A small network was shown many inputs. Here are its activations along a few directions, one row for each input.
In each table, some parts of the input vary, and every possible input appears once, in random order.
Descriptions start from the smaller parts, as in this example, which fits no table here: ring(8) and (point or line(11) or (values(2) and line(6))).
Shared parts are said once, and a part with two or three values counts as separate values.
In the rows, 100 means zero.

Other details of the inputs shift rows strongly along three fixed directions, in all tables alike. That doesn't count.

Table:
r1:  41  71  91  87 105  84 127  66  94  97  79
r2: 131 117 118 115 122 110  65 107  94  96 112
r3: 102  96  96  90  79 127 118 112 126  90 104
r4: 118 135 127 107 105  88  79 121 121  92 119
r5: 126 129 118 102 111  86  67 130 122  81 123
r6:  96  90  86 105  82 134 116 116 112  91 115
r7:  63  99 109 127 124  58  43  83  84  84  94
r8:  58 119  91 120 116  44  25 100 126  61 116
r9:  68 101 106 126 116  51  35  84  96  77  98
r10: 127 101  73  96  84 115 117 102 122  91  94
r11: 114  91  79  95  94 130 111 121 111  99  82
r12: 102  88  87 103  74 125 117 112 119  90 118
r13: 124 116 148 101  93  84 121  88  24 167 121
r14:  49  67  80  83 116  75 132  73  90 104  79
r15:  95  95  79 108  86 130 118 120 116 101 113
r16: 115  85  87  93  90 134 109 116 107  88  84
r17: 129 136 125 116 103  87  66 120 117  92 101
r18:  55  61  87  78 104  69 127  66  95  91  84
r19: 126 134 106 108 114  92  61 118 128  80 132
r20:  73 100 106 107 128  49  25  90 103  67  87
r21:  95 103  88  95  91 133 119 119 123 102  99
r22: 107  93  76 114  82 131 112 117 109 103  93
r23:  53  64  83  85 116  82 138  52  83 102  90
r24:  58  65  81  83 108  73 133  51  93  98  93
r25: 134 122 139  87 107  92 115  78  31 161 118
r26: 123  90  79  96  86 129 109  99 116  90  96
r27: 124 119 167  86  97  86 142  79  24 179 104
r28: 106  95  92  99  84 138 110 112 113  94  81
r29: 106 101  84 102  88 134 111 117 118 104  79
r30: 119 111 134 102 121 104  85 119  93  98 122
r31: 117  96  70 100  98 134 110 108 113 102  91
r32: 125  97  81  91  81 111 117 116 121  86  84
r33: 118 125 112 111 128 107  74 116 107 103 128
r34: 112  95  93  97  76 128 111 109 120  92  84
r35: 132 115 152  80 103  85 118  93  27 160 108
r36:  60  76  70 106  88  60 115  68  99  90  74
Each input here is: values(4) and (point or (values(2) and line(4))).
Question: Changing only the values(4) part turns r13 into r25. The same change can be made to r8. Which row results?
Answer: r19
Question: Which other rows does r36 become when the values(2) part takes its other values? List them by row number.
Answer: r8

Table:
r37: 112 100 115 111  91 118 127 112  95 114 128
r38:  83  87  84 113  86 101 115  96 110  93  96
r39:  70  93  94 102 114  53  95  78 114  79  92
r40:  96  82  78 100 105 104 115  88 109  91  91
r41:  76  84  89  96 107 113 110 102 115  86 100
r42: 102 118 133 112 126  42  63  88  94  92 100
r43:  77  86  89 103 120  65  79  70  90  90  76
r44:  94  99  81  81  83  94 107  97 109  95  87
r45: 132  99 124 107 100 115 123 110  93 113  90
r46: 126 105 119  97  96 120 116 112  84 121  93
r47: 124 107 107  87  99 124 113 100  75 126 111
r48:  92  87  83 108  77 104 112  97 103  97  84
r49: 124 122 146 108  99  98 107 103  56 144 126
r50:  89  82  88 103 102 109 118  99 116  88  85
r51:  89 130 136  98 128  46  49  88  80 107 118
r52: 125 108 112 105  78 116 119 110  79 127 104
r53:  79  93  83  83  92 121 100 101 100 101  88
r54:  83  91  85  88  97  95 117  97 124  83 110
r55:  85  83  77  93 108 111 110  92 108  90 106
r56: 141 145  75 106  91 147   5 159 143  63 115
Question: Changing only one part turns r45 into r42. The same change can be made to r41. Which row results?
Answer: r54
Question: What is each input in this table made of?
Answer: values(4) and line(5)
Question: Which other rows does r49 become when the values(4) part takes its other values? List them by row number.
Answer: r47, r51, r53

Table:
r57:  69 121  45  71  82 105  64 100 120  86 120
r58:  97  85  61 115 111 107  81  99 144  50 101
r59: 138  93  78  92  75 126 139 110  85 123  92
r60:  73  60  78 106 109  63 131  71 105  80  91
r61: 132 109  87  89  76 138 143 119 133  88 156
r62:  68  76  92 105  95  65 132  62 119  91  68
r63:  69  86  89  52  94  72 164  53  71 138  96
r64: 148  95  87  86  61 148 107 126 101 103  97
r65:  83 120 145 125 132  60  52 115 111  94 123
r66:  73  84  63 116 115 123  78 105 136  57 115
r67:  66 100  51  96  92 120  58 119 110  86  99
r68:  69  91  79 125  87 111 103 101 127  73 112
r69: 156 119 151 107 140  91  99  99  80 107 101
r70: 133 107 124  97  95  91 122 113  97 100  88
r71:  77 107 146 115 126  42 105  75  25 155 110
r72: 152 147 147 121 110  94  63 125 108  88 103
r73: 120 116  81  60  56 149  97 116 112 100 132
r74: 129  97 114  69  84 121 187  96 114 126 133
r75:  45 127  63 119  97  92   7 108 117  74  96
r76: 116  74  99 109  91 134 160 116 103 102 127
r77: 100  82  76 100 113 106 101  92 143  71  84
r78:  49  88  82  53 104  63 133  59  94  92  92
r79:  68  97  60  86  97 116  61 121 122  81  88
r80: 128  88 101  85 101 154 159 102  80 140  94
r81:  82 128 147 135 131  67  49 103 114  95 117
r82: 160 130 156 125 110  86  87 134 116 103 124
r83:  72  65  75  83 101  87 103  51  75 101  63
r84: 139 141 148 113 107 108  68 144  85 128 126
r85:  44  63  85 111 100  72 133  78  98  89 104
r86: 124  79 107  85  85 162 148  94  66 135 101
r87:  91  75  95  84  87  69 156  71  74 130  64
r88:  85 119 128 125 160  81  24 105 123  77 120
r89:  27  81  94  88 136  49  71  75  89  75  75
r90: 137 117  81  99  63 137 106 124 127 100  82
r91: 100  96 155 104 110  35  97  63  34 138  92
r92:  65 108  77  99  89 117  73 113 131  64  80
r93: 163 120 153 104 118  84 112 110  64 140 107
r94: 100  89  77  84  99  98  98 107 120  68  73
r95:  96  85  75 116  86  89 107 108 133  66 103
r96: 133  99  95  88 102 171 126 129 114  94 100
r97: 146 104  74  90  91 148 103 120 124  97  85
r98:  75  71 112 100 128  40 120  64  97  99  80
r99:  77 125 126 112 108  77   4 116  84  91 117
r100:  80 102 169 104 139  36 118  76  42 131  97
r101:  98  94  53  97 101 111  81  90 105  91  79
r102: 125  77 119  95  94 137 178 115 104 126 113
r103:  70 100  48 100 106 132  56 106 112  85  95
r104:  88  68 100 117  91  70 172  57  91 106  88
r105:  66  88  67 102  82  71 113  61  81 111  64
r106:  68  81  74  83  83 123  74 105  94  90  94
r107: 122 127 163 118  96 105  78 101  56 137 120
r108: 149 143 124 122  99  91  54 134  86 114 119
r109: 113 117  85  99  67 155 104 131 119 109  95
r110: 146 139 141 120  87 103  44 116  88 107 110
Question: Changing only one part turns r92 into r109. The same change can be made to r78. Which row results?
Answer: r63
Question: Changing only one part turns r86 into r103. The same change can be made to r83. Which row results?
Answer: r101
Question: What is each input in this table made of?
Answer: line(6) and (point or (values(2) and line(4)))
Question: A walk changes only the line(6) part. It starts at r99 and steps to r71. List the rest of the walk in order.
Answer: r84, r100, r65, r85
